A small network was trained on made-up records. Each row is its average activation on records with the value named, seen along a few directions.
Values that are neighbours, or in one group, have similar rows; names and order tell nothing.
(in the rows, 500 means zero)
Strong random noise was added to every row along 2 fixed directions; ignore it. To show where, here is one row again and again, with new noise each time:
[481 553 500 370 480 539 402 406 526 500 581 488 417 518 433 695]
[522 722 512 417 466 531 499 280 577 413 698 428 579 487 444 657]
[450 431 488 335 495 544 339 488 493 555 505 527 311 535 428 719]
[427 566 397 360 608 547 609 143 632 268 832 372 738 368 510 623]


Values of ZAMI:
fato: [653 724 611 313 480 414 341 607 572 662 514 601 522 637 415 610]
boli: [353 431 397 398 529 479 410 276 490 337 629 416 526 411 436 681]
sude: [568 459 628 165 446 270 470 593 472 602 373 582 548 389 491 379]
vimu: [563 698 824 791 204 491 432 669 290 607 267 362 323 777 230 590]
savin: [154 459 427 454 555 586 480 422 517 572 504 424 561 398 354 687]
subes: [317  76 427 690 834 577 647 369 478 289 761 524 598 343 667 285]
gak: [819 783 248 566 595 348 782 343 732 454 559 344 772 355 676 270]
kepa: [676 818 655 731 545 641 576 483 321 571 472 370 444 708 687 149]
muzu: [343 113 529 762 586 538 370 561 418 512 379 692 472 701 395 550]
tes: [539 494 325 566 454 452 583 721 574 493 210 614 364 487 773 351]
leb: [459 494 593 825 505 671 857 337 551 376 843 487 702 508 587 392]
gep: [612 130 410 357 487 412 429 814 509 699 290 553 321 182 613 452]
beli: [348 436 402 206 492 308 567 602 535 287 630 470 819 503 469 384]
piga: [454 269 488 429 636 697 613 370 518 393 530 437 496 430 290 649]
pid: [396 121 241 517 596 518 352 703 422 524 235 690 329 399 812 305]
ZAMI is arranged as a ring.
Fewest steps between gep and kepa?
Answer: 4
A walk along ZAMI starts at tes and steps to its neighbour gak. Put boli, vimu, muzu, leb, piga in the order it reaches them.
Answer: boli, piga, vimu, muzu, leb
Which values are neighbours of beli? Give them in the order they are listed.
Answer: fato, sude

Values of DEZ:
mep: [499 662 464 467 576 542 492 595 496 441 542 422 529 575 697 292]
kasep: [364 341 476 654 578 509 433 533 519 568 548 594 485 523 585 372]
lupi: [315 333 389 562 702 616 840 377 495 210 784 551 736 335 538 349]
vakip: [534 799 618 431 365 401 408 516 601 493 655 458 566 447 493 624]
zak: [701 452 415 479 502 530 402 667 538 687 286 548 165 500 583 436]
vol: [352 583 451 494 485 517 388 493 385 517 398 449 279 596 400 686]
gitut: [637 527 459 467 454 400 596 519 553 494 365 527 664 492 516 488]
zilek: [456 806 557 428 512 536 611 177 577 398 837 340 739 367 544 608]
lasod: [627 881 757 777 235 544 475 535 447 588 413 376 481 713 245 542]
letem: [725 612 506 526 441 481 499 651 476 635 246 610 513 555 503 462]
figu: [535 321 439 425 512 291 410 494 570 448 375 551 568 451 432 552]
pimeb: [444 284 442 257 458 396 452 563 489 597 457 496 440 295 454 630]
zetag: [423 185 353 546 614 619 740 363 531 314 749 385 653 479 464 443]
fikik: [459 308 549 519 619 479 433 415 414 410 519 586 380 470 749 375]
rad: [367 414 513 459 585 649 542 320 522 452 595 485 643 540 379 565]
DEZ is arranged as a ring.
A walk along DEZ starts at zak and steps to its neighbour letem. Put mep, kasep, gitut, zilek, lasod in the order it reaches them.
Answer: gitut, zilek, lasod, kasep, mep
Which values are neighbours of pimeb? Give them in the order they are listed.
Answer: vakip, figu
